A small network was shown many inputs. Here are its activations along a few directions, one row for each input.
Each table varies a few parts of the input and shows all the possible inputs, shuffled.
A made-up example of a description, with smaller parts first: line(6) and (point or line(9) or (values(3) and ring(8))).
Shared parts are said once, and a part with two or three values counts as separate values.

Other details of the inputs vary at random and push rows far along two fixed directions, the same in every table; ignore that.

Table:
row 1: [-26  65  53 -44  -7 -42   8  20   4 -17  17   1  24  18 -31]
row 2: [-21  69  70 -42 -22 -38  13  31  -2  -3  23  23  36  -1 -35]
row 3: [ 14  -2  -7  -1  -6  31 -16   0  19  -3  -4   7 -27  14 -18]
row 4: [  3 -24  -8 -13  15  29  -9  -6   4  14   4  -2 -13   5   1]
row 5: [-12 -62 -63  34   1 -44  43 -20 -21 -20  15 -49 -42 -38  41]
row 6: [ 38 -58 -58  34 -15  67 -12 -27  19   2 -12   3 -34   5  10]
row 7: [ 51  37  16  17 -15  61 -35 -11  13  28 -31  27  22   3  -2]
row 8: [-32   8  15  -9  14 -62  23   5 -20 -24   6 -26  19  12   2]
row 9: [-40  -4 -19  -5  15 -64  24  -3 -20   8   4 -15  18 -22  20]
row 10: [ 36 -55 -72  43  -7  76   1 -48  18  24 -29  23  -4   3  28]
row 11: [  3  43  33   6 -34  13 -39  31  -5   7   1  34  21  -2 -16]
row 12: [  2 -42 -38  17  19  27  -8 -17   5  14 -10  -2   4  11  21]
row 13: [ 38 -24 -28  13   3  69 -27 -14  33  -3 -23  12 -17  35 -10]
row 14: [ 38 -42 -42  22  -7  72   7 -40  21   6 -17   3  -8  38  19]
row 15: [ 30  38  34 -38 -11 108 -50   5  38  35 -11  57  35  50 -43]
row 16: [-34  -9 -25  21  13 -75  17   5 -16 -26   3 -29  -3 -10  15]
row 17: [-22  46  45 -13 -24 -45   1  37 -30  -5  32  -2  -8 -34  -8]
row 18: [  2  83  89 -30   3 -34  -9  28 -17   5  16  -2   5 -29 -26]
row 19: [-14 -75 -50  32  28 -46  39 -26 -24 -26  -1 -59 -38  -9  41]
row 20: [ 14 -19  -5   3 -11  23  17  -4   5   2   8   0 -24 -13  -2]
row 21: [-33  11  12 -32  18 -45  25  10 -15   8  25 -15 -12 -30  -2]
row 22: [-35  38  35 -22  12 -61  -2  25  -3 -27   7 -13  18  10 -24]
row 23: [  26 -104 -111   56   20   44    8  -49    7   24  -28  -11  -33  -10
   59]
row 24: [  3  51  54  -1  12 -51 -15  20 -22   0  -4  -8  15 -26  -4]
row 25: [ 35 -45 -57  26  -9  71   0 -27  25   4  -9  -4 -49   8  12]
row 26: [-24  78  81 -44 -17 -40  -3  42  -3  -5  17  29  46   6 -50]
row 27: [ 28 -17  -8 -10  11  79 -35  -4  25  22 -12  27   1  28  -9]
row 28: [ 34  20  21   6 -41  73 -49  15  10  19  -3  42 -13   4 -18]
row 29: [ 32 -13 -21  34 -30  50 -35   6   0  12 -13  26 -10  -4  13]
row 30: [-30 -36  -9  -7  28 -58  45  -2 -28 -19  18 -54 -23 -21  28]
row 31: [-30  47  58 -24  -4 -53  -1  36  -6 -13  14  13  32  -5 -33]
row 32: [ 31  30  38 -36 -15  92 -25  -1  35  19  -7  40  25  50 -29]
row 33: [ 34  29  16 -19 -26  92 -19 -14  37  30 -10  59  19  20 -26]
row 34: [ -1 -28 -21  46  19 -70  23 -19 -40  -4  -7 -53 -26 -53  51]
row 35: [-40 -22  -1   3  30 -70  22   7 -23 -21   5 -37  13  -4  21]
row 36: [-30   3  21  -4  22 -56  11  10 -13 -26   5 -23  13  13  -3]
row 37: [ 25  17  15  -7  -7  76 -34  -4  33  20 -17  55  18  19 -30]
row 38: [ 11  30  25 -10 -19  33 -35  17  23  -3  -1  34  21  22 -36]
row 39: [-24  81  62 -23 -41 -45  -7  43 -21   2  25  20  34 -17 -15]
row 40: [-25 -28 -28   5  17 -58  41  -9 -17 -29  13 -53 -38 -20  20]
row 41: [ 42 -50 -83  46 -21  77   4 -44  28  12 -24   6 -22  21  30]
row 42: [ 16  25  14 -11  -4  33 -32  16  25  -5  -8  26  -3  27 -33]
row 43: [ -4 -53 -52  22  13 -10  41 -28 -14   0   5 -23 -35 -40  35]
row 44: [  29  -94 -115   74  -13   35   17  -49    2    1  -25  -18  -18   -2
   55]
row 45: [-24  14  19 -14  16 -47   9  12 -12  -8   6   5   8 -21  -8]
row 46: [-38 -18 -23  -4  17 -68  42 -11 -26   2  18 -35  11 -18  38]
row 47: [  7 -96 -67  36  24  10  24 -35  -8  -5 -13 -44 -38  -3  49]
row 48: [-22  30  53 -31  23 -45  -2  27 -10 -26  10  -9  11  20 -28]
row 49: [ 48  -1 -21   8 -39  98 -23 -19  38  18 -10  40   6  31 -11]
row 50: [-34  67  84 -75  15 -28  -2  40  -8   3  39   4  12  -1 -45]
row 51: [-24  -4  -5   6   6 -68  11  16 -19 -26  12 -19   0 -17   3]
row 52: [-28 -44 -20  10  36 -65  27   0 -26 -23   2 -45  -6  -9  32]
row 53: [  0  70  53  -7  -6 -50   5  10 -19   8   3  -6  29 -27   4]
row 54: [-27   9  21 -18  12 -47  17   7 -15  -6  13  -3  -7 -28  -9]
row 55: [ -2 -15  -2  10   2 -21   8   7  -6 -11   0   2  -1  -9   0]
row 56: [-38  -7 -11  -3  21 -58  11   2 -14   5   4 -10  13 -20  14]
row 57: [-32  34  47 -36  12 -41   6  22 -11 -11   8  -7  35  16 -15]
row 58: [ 39  63  38 -28 -30 107 -56  14  51  17 -17  68  25  59 -64]
row 59: [ 41  64  51 -40 -27 115 -60  11  58  14 -19  63  28  69 -69]
row 60: [ 19  17  38 -20 -16  41 -17  15  17   5   3  30  -3   9 -39]
row 61: [-34 -14  -7 -14  23 -57  20   2 -19   6  13 -20 -13 -29  10]
row 62: [ 48 -75 -58  29   4  97   6 -43  23   3 -17 -12 -48  24  21]
row 63: [ 29 -51 -47  22   1  56  -9 -29  23  -5 -19 -10 -40  19   7]
row 64: [-33  23   7 -27   4 -47  23   2 -10  14  15  -1  21 -16   7]
row 65: [-24  19  -1  22 -29 -55   4  20 -35  -4   6  -6  18 -29  21]
row 66: [-11 -26 -33  60  22 -91  25 -16 -42  -8 -15 -54  -1 -52  63]
Each input here is: line(6) and (values(2) or ring(9)).
The inputs of row 44 and row 49 match in every part but the line(6) part. If row 26 is changed in the same way as row 44 into row 49, which row does it become?
> row 2
The inputs of row 23 and row 61 match in every part but the line(6) part. If row 45 is changed in the same way as row 23 into row 61, which row does it become?
> row 54
Change only the values(2) part in row 66. List by row number the other rows that result.
> row 11
Change only the ring(9) part in row 22. List by row number the other rows that result.
> row 12, row 16, row 31, row 35, row 36, row 37, row 38, row 56
Which other rows agree with row 40 in the line(6) part? List them by row number.
> row 5, row 17, row 18, row 20, row 21, row 25, row 30, row 43, row 50, row 62

Table:
row 67: [-20  19  19   2   6 -67   2  23 -22 -13  13 -17 -23 -53  -5]
row 68: [ 32  59  77 -27 -28  54 -41  36   7   8  13  33  -4   1 -43]
row 69: [-45  -6 -20 -24  -7 -62  58 -11 -18   1  30 -14   4 -28  15]
row 70: [ 38 -37 -32  35 -14  61 -25  -9   5  15 -12  12 -45 -18  13]
row 71: [-30  26  21 -42  22 -30   8   8   1  20  12  15  17 -22 -13]
row 72: [-49 -12  21 -23  27 -79  19  24 -23 -33  19 -39  -4   8  -5]
row 73: [-24   7   4  17  -9 -54  -5  15 -23  -7  -2  -4  36  -2  14]
row 74: [ 21 -57 -48  26  29  16  16 -36  13 -19 -22 -36 -29  22  19]
row 75: [ -9  29  30 -46   6  36 -15   9  12  34  10  42  19   4 -25]
row 76: [ -6  41  63 -55  12  35 -42  37  30  -9   7  33   9  49 -67]
row 77: [-28   2  21 -19  29 -59  22   7 -14 -35  10 -42  -4  14  -4]
row 78: [  2 -59 -49  15  30   9   0 -17  15 -15 -16 -17 -27  15   1]
row 79: [  8 -51 -41  12   8  35  23 -32  -3  29   0  -7  -2  -9  40]
row 80: [ -29    8  -18   35   14 -118   35   -5  -35  -22  -11  -45   26  -22
   41]
row 81: [ 56 -50 -49  56 -15  60  -3 -34   0   9 -18 -15 -50 -20  40]
row 82: [-52 -27 -16  -9  23 -78  47  -3 -39  10  24 -34   7 -39  40]
row 83: [-27  61  49 -16  -9 -41 -30  35  -6  -4   1  30  51   9 -28]
row 84: [ 66 -21 -27  43 -12  72 -15 -31  14  13 -23   2 -45 -12  14]
row 85: [ 11 -16 -50  38 -38  30   8 -16  16  -4 -16  22  14  16  11]
row 86: [-41 -25   7 -10  32 -82  33  12 -28 -41  18 -52  -7   4  11]
row 87: [  8  49  42  -6 -21  16 -32  23   4   3  -7  30  51  27 -19]
row 88: [ 20  52  28  -5 -15  45 -56  17  32  14 -21  58  44  29 -43]
row 89: [ -5  78  81 -69  -1  26 -11  13  13  27  14  31  36  12 -39]
row 90: [ 16 -46 -51   4 -12  59   9 -21  35 -18  -1   1 -31  42  -7]
row 91: [-19  14  -1   6 -29 -57  31  16 -23 -20  33 -24 -31 -40  -1]
row 92: [ 49 -41 -28  36 -24  79 -26 -11   6  17 -11   9 -41 -11  17]
row 93: [ 32  49  27   2 -23  51 -39   4  19  11 -24  35  41  38 -17]
row 94: [ 26 -46 -57  22  17  43  28 -55  10  30 -20 -11 -11 -11  41]
The inputs of row 77 and row 93 match in every part but one. If row 76 is changed in the same way as row 77 into row 93, which row does it become?
> row 83
What is each input in this table made of?
> values(4) and (point or line(6))
Start at row 94 and move only the line(6) part, one step at a time. The first step leads to row 89. Which rows follow, in order?
> row 79, row 82, row 75, row 71
Which other rows agree with row 92 in the values(4) part? List them by row number.
> row 67, row 68, row 70, row 81, row 84, row 91
Change only the values(4) part in row 69. List by row number the other rows that result.
> row 85, row 90, row 91

Table:
row 95: [ 31 -51 -31  -3  13  88 -11 -23  27  16  -8  11 -31  21  -2]
row 96: [ 32 -41 -39  17   2  72 -12 -26  30  -2 -22   5 -15  39   0]
row 97: [-21  69  57 -41 -13 -33   2  26  -2   2  20  18  29  -4 -31]
row 98: [-25 -35 -41  41  15 -81  29 -10 -38 -11  -3 -43   3 -30  53]
row 99: [ 46 -26 -28  26 -17  81 -12 -25  19  16 -19  16 -16   9  10]
row 100: [-18  65  55 -26 -23 -32 -17  39  -4  -6  16  27  24  -7 -36]
row 101: [-21  70  60 -41  -5 -25  -6  25   0   6  12  22  37   3 -31]
row 102: [ 1 19 15  0 -7 -2 -1  3  0  0 -3  7 17  5 -3]
row 103: [ 43 -20 -34  32 -23  82 -25 -20  20  20 -23  26   0  18  12]
row 104: [-15  69  60 -27 -15 -20 -27  38   0  -1   8  32  33   2 -39]
row 105: [-23 -29 -43  37  -6 -72  35  -8 -34 -14   8 -37  -8 -34  45]
row 106: [-13  71  68 -46 -10 -14  -7  26   1   8  17  21  20  -5 -37]
row 107: [ -5   2  12 -13  20  -4  -6   2   9 -14  -6  -8   7  28 -14]
row 108: [ 51 -23 -23  27 -16  87 -28 -18  17  23 -17  17 -23   1  10]
row 109: [-55 -61 -53  12  34 -94  55 -13 -31 -24  13 -55 -10 -20  43]
row 110: [-37 -50 -47  22  20 -88  52 -11 -26 -38  12 -61 -24 -16  35]
row 111: [-19  -7   0 -26   6  -4  12   4   7  -7  14   1   0  13 -14]
row 112: [ 26 -46 -36   0  14  86 -19 -26  33  17 -20  20  -2  40  -2]
row 113: [ 47 -21 -32  26 -25  83 -13 -25  25  15 -18  23  -6  18   7]
row 114: [ 47 -26 -28  31 -13  81 -33 -13  17  22 -19  24 -25  -5   5]
row 115: [-30 -37 -44  42   4 -88  33  -3 -40 -15   8 -40 -20 -51  45]
row 116: [ 36 -25 -36  23   0  70 -14 -31  21  27 -28  19   8  16  18]
row 117: [-20  51  67 -50   6 -25  -5  32   5 -22  19   0   1  17 -48]
row 118: [ -3  68  80 -41  -2 -11 -15  31  -3   1  15  13  13  -5 -38]
row 119: [ -9  69  74 -48   1 -14 -11  27  -1  10  17  16  14 -11 -36]
row 120: [-51 -63 -48   8  32 -91  59 -11 -33 -23  20 -58 -28 -30  40]
row 121: [ 42 -26 -33  32 -24  74 -18 -19  14  18 -16  16 -19   2  15]
row 122: [  1  15  16   1   5 -12  -4   1  -4   1  -8   1  22   5   1]
row 123: [-23 -48 -30  15  34 -69  38 -10 -25 -29   9 -60 -38 -21  30]
row 124: [-14  66  63 -27  -5 -25 -32  38  -2   1   3  29  37   3 -37]
The inputs of row 108 and row 98 match in every part but one. If row 123 is changed in the same way as row 108 into row 98, which row does it become?
> row 107
What is each input in this table made of?
> line(5) and (values(2) or line(4))
Change only the values(2) part in row 112. List by row number the other rows that result.
> row 107
Start at row 119 and move only the line(4) part, one step at a time. The first step leads to row 118. Which rows follow, in order?
> row 108, row 114
Change only the values(2) part in row 110. List by row number the other rows that result.
> row 111
